These are the activations of a small neural network, seen along a few directions. Each row is one input.
Each table varies a few parts of the input and shows all the possible inputs, shuffled.
A made-up example of a description, with smaller parts first: values(2) and (point or line(9) or (line(6) and ring(8))).
Shared parts are said once, and a part with two or three values counts as separate values.
In the rows, zero is written as 128.

Rows:
r1: [116 154 140 128 124 108 158 195 122 101 148 131 120 134 120  76 119 149
 134 137]
r2: [133 151 157  95 125 108 149 148 125 148 103 143 138 153  76  94 120 118
 153 172]
r3: [111  60  65 110  32 194  98 138 204  98 170 124 102  53 122 100 128 125
 122 175]
r4: [142 118 147  89 126 115 145 136 134 131 107 163 125 153  82 132 112 114
 154 162]
r5: [115 187 121 163 166 123 147 163 156 119 141  75 108 162 141  92 143 141
 144 125]
r6: [120 190 141 154 145 115 132 101 113 195  87  69 132 175 122 119 128 138
 147 160]
r7: [133 102 119 152 134 161 118 109 123 126 151 115 115 143 182 133 116 173
 116  86]
r8: [109 156 150 140 103  94 155 183  91 120 131 115 123 123 150  78 104 175
 117 135]
r9: [123  89 134 130 119 131 108 114  90 102 145 150 144  85 173 160 132 151
  86  66]
r10: [127 125 127 120 125 114 151 182 131  85 154 154 112 135 125 109 110 150
 135 130]
r11: [135  75 152 101 121 127 103  73  87 151 103 152 151 107 134 191 132 101
 101  99]
r12: [147 102 140 100 145 127 114  90 112 138 107 167 148 113 115 188 138  79
 119 114]
r13: [136  68 159  80  87 128 111 113 105 154 104 170 131 139 129 160  90 132
 127 125]
r14: [105 188 131 177 145 114 150 152 119 141 122  56 110 149 172  95 131 170
 130 121]
r15: [132 190 136 141 167 126 134 111 154 169 106  89 128 183  93 115 140 110
 166 162]
r16: [130  79 144 114  85 131 115 154 101 105 151 161 123 117 168 135  89 173
 114  95]
r17: [143 124 140 117 160 110 130  99 118 123 103 145 146 121  87 161 152  77
 131 140]
r18: [125 161 153 134 131  89 129 102  70 161  80 104 162 118 109 128 147 105
 109 143]
r19: [145 153 123 134 171 133 132  93 159 153 117 113 116 183  96 144 133 105
 164 153]
r20: [153 127 119 122 158 154 117  80 148 166 122 137 117 175 120 162 118 107
 153 129]
r21: [136 104 126 108 109 130 131 172 124  96 156 175 121 125 151 132  92 152
 130 106]
r22: [106 169 141 163 131  91 142 148  78 110 120  99 141  93 154 103 146 144
  92 103]
r23: [104  72  53 140  53 189  89 104 199  94 168 125 127  22 125 128 176  96
 106 149]
r24: [122 133 120 144 159 109 136 145 121  77 144 141 135 103 130 132 151 121
 109 103]
r25: [124 151 162 106 102  92 143 137  91 170  86 126 145 147 106  97 106 143
 131 171]
r26: [147  96 145  74 110 129 125 130 128 144 108 185 126 145 110 157  96 113
 147 137]
r27: [113 165 133 154 156 103 140 159 111  90 136 117 139 103 125  98 158 118
 111 110]
r28: [131 114 119 128 144 128 120 133 115  90 149 163 144  94 157 157 135 126
 100  79]
r29: [128 153 105 155 170 130 142 145 162 105 153 102 102 163 144 117 136 141
 142 119]
r30: [135 159 149 126 157 104 131 112 107 138  95 124 157 123  81 123 159  79
 133 149]
r31: [140 130 103 145 157 154 128 130 151 116 158 126 112 154 166 133 119 147
 132  97]
r32: [141  97 133 128 135 158 108  62 121 178 116 124 123 167 138 161 113 130
 133 118]
r33: [117  83  36 153  71 208  94 112 251 130 181  87 100  65 121 115 153 121
 139 156]
Q: What do these inputs look like to the network?
A: values(3) and (point or (values(2) and line(5)))
Q: Changing only the values(3) part turns r22 into r14. The same change can be made to r24. Which row results?
A: r29
Q: Which other rows does r10 become when the values(2) part takes its other values? List them by row number.
A: r4
Q: Start at r18 and move only the line(5) part, one step at a time. The first step leads to r30. Which rows follow, in order?
A: r17, r12, r11
Q: Which other rows does r6 become when the values(2) part takes its other values? List them by row number.
A: r14
Q: Which other rows does r26 become when the values(3) part takes its other values? List them by row number.
A: r12, r20

Rows:
r34: [130  68 137  99  86 144 106 112 135 140 122 168 138 102 122 166 120 123
 126 116]
r35: [143 188 128 139 162 128 128 119 134 165 110  93 134 171 112 108 130 119
 152 153]
r36: [125  90 101 142 113 144 114 124 142  87 160 144 130  73 146 144 144 139
 103  93]
r37: [128 164 138 153 164 118 143 117 104 144 114 100 124 173 146 121 129 146
 132 120]
r38: [140 141 163 113 167 102 135  94  98 169  89 123 143 179  88 135 127 107
 138 143]
r39: [100 131  48 177  90 162 138 207 208  67 215  83  85  87 162  40 130 178
 121 142]
r40: [102 220 115 187 146 114 166 216 154  85 168  46  92 160 146  30 131 184
 151 152]
r41: [137 106  81 127 102 186 102 107 181 131 159 127 124 102 124 125 129 111
 134 142]
r42: [122 172 140 152 159 108 142 131 126 156 104  83 124 148 128 129 140 119
 139 130]
r43: [141  67 132  99  86 128 102 125  95 101 140 177 137 100 146 156  98 131
 107 117]
r44: [145 156 148 116 161 114 138  98 134 166  79 119 132 176  82 133 135  89
 157 165]
r45: [117  93  92 138 100 161 109 119 172 122 149 117 110  80 140 146 140 116
 122 118]
r46: [128 153 182 123 141  75 147 131  48 145  88 146 149 146 115 130 115 127
 118 124]
r47: [132  77 109 109 101 169 108  86 173 136 122 147 122  98  91 151 155  81
 144 154]
r48: [116  91  99 143 105 165 109 102 153 113 151 124 115  97 161 138 139 141
 110 108]
r49: [119 170 169 134 163  86 150 164  72 114 124 139 137 153 153 117 120 141
 116  92]
r50: [123  90 114 115 105 136 108 158 119  77 164 165 128  91 173 141 116 144
  96  81]
r51: [127  99  79 113  96 173 109 100 191 138 144 137 116 107 103 148 137  99
 144 166]
r52: [135 167 148 153 174  96 151 139  93 120 125 119 138 151 136 126 134 142
 129 108]
r53: [135 182 126 124 154 112 138 108 150 170  95 100 129 175  93 130 135 105
 158 177]
r54: [141  63 123  96 109 160  99  84 142 133 136 151 131 117 108 158 128 106
 122 135]
r55: [120 159 187 115 150  74 164 158  55 129  93 147 146 137 134 117 116 148
 111 110]
r56: [125  75 136  98  91 125 124 153 101  93 132 169 140  78 160 141 113 148
  96  98]
r57: [141 149 176 105 147  92 143 119  91 172  88 149 143 171 104 140 111 126
 145 126]
Q: Changing only one part turns r38 into r54. The same change can be made to r35. Which row results?
A: r41
Q: What do these inputs look like to the network?
A: values(2) and (point or ring(11))
Q: Which other rows does r52 become when the values(2) part takes its other values? List them by row number.
A: r36

Rows:
r58: [120 209 115 169 188 116 156 139 136 131 124  72 121 177 138  95 151 141
 141 140]
r59: [126 181 179 148 172  67 152 157  52 124 110 118 144 169 157 120 111 173
 117  91]
r60: [126 111  96 114  80 166 116 155 179 140 152 132 101 124 158 131  94 151
 146 135]
r61: [147 164 147 114 163 116 136 102 142 184  84 106 137 174  63 124 137  82
 164 176]
r62: [135  97 101 100 101 150 123 172 174  96 164 176 107 114 143 138  99 134
 139 117]
r63: [144 164 168  99 145  94 135  99  99 176  75 149 157 174  69 145 124  96
 158 175]
r64: [141 143 194  86 149  75 152 115  60 175  63 160 156 168 100 144 108 119
 129 136]
r65: [116 110  98 128 102 135 118 148 136  76 156 151 142  44 128 123 154 107
  96 119]
r66: [104 104 112 138  66 151 125 157 156 111 152  98 108  96 131  74 124 163
 126 153]
r67: [108 124  91 147  78 146 107 127 143 121 140 108 139  52 144 113 152 121
 101 133]
r68: [135 156 204 111 157  64 153 142  21 141  79 146 143 172 141 136  98 134
 116 108]
r69: [121 201 151 178 191  94 159 161  98 128 134  89 126 166 156  99 133 160
 128  86]
r70: [121  77  98 133 102 167  86  76 155 143 135 117 126  87 153 179 145 109
 109 103]
r71: [138  66 102 129 103 186  96  70 150 144 151 130 116 128 145 144 119 140
 122 119]
r72: [148  52 107 115 123 172 106  95 144  98 162 172 123 116 131 155 125 125
 120 104]
r73: [111  88 116 120  88 134 135 176 148  67 169 144 114  89 117  85 131 144
 118 137]
r74: [128 191 115 159 171 115 151 112 161 154 108  75 111 178  86 111 148 108
 166 183]
r75: [135  65 106 117 123 156  98 100 150  94 147 159 131  76 141 188 149  95
 109  89]
Q: What do these inputs look like to the network?
A: ring(8) or (values(2) and ring(5))
Q: Which other rows does r60 become when the values(2) part takes its other values? List them by row number.
A: r62
Q: List by row number the other inputs of the same sort as r69.
A: r58, r59, r61, r63, r64, r68, r74
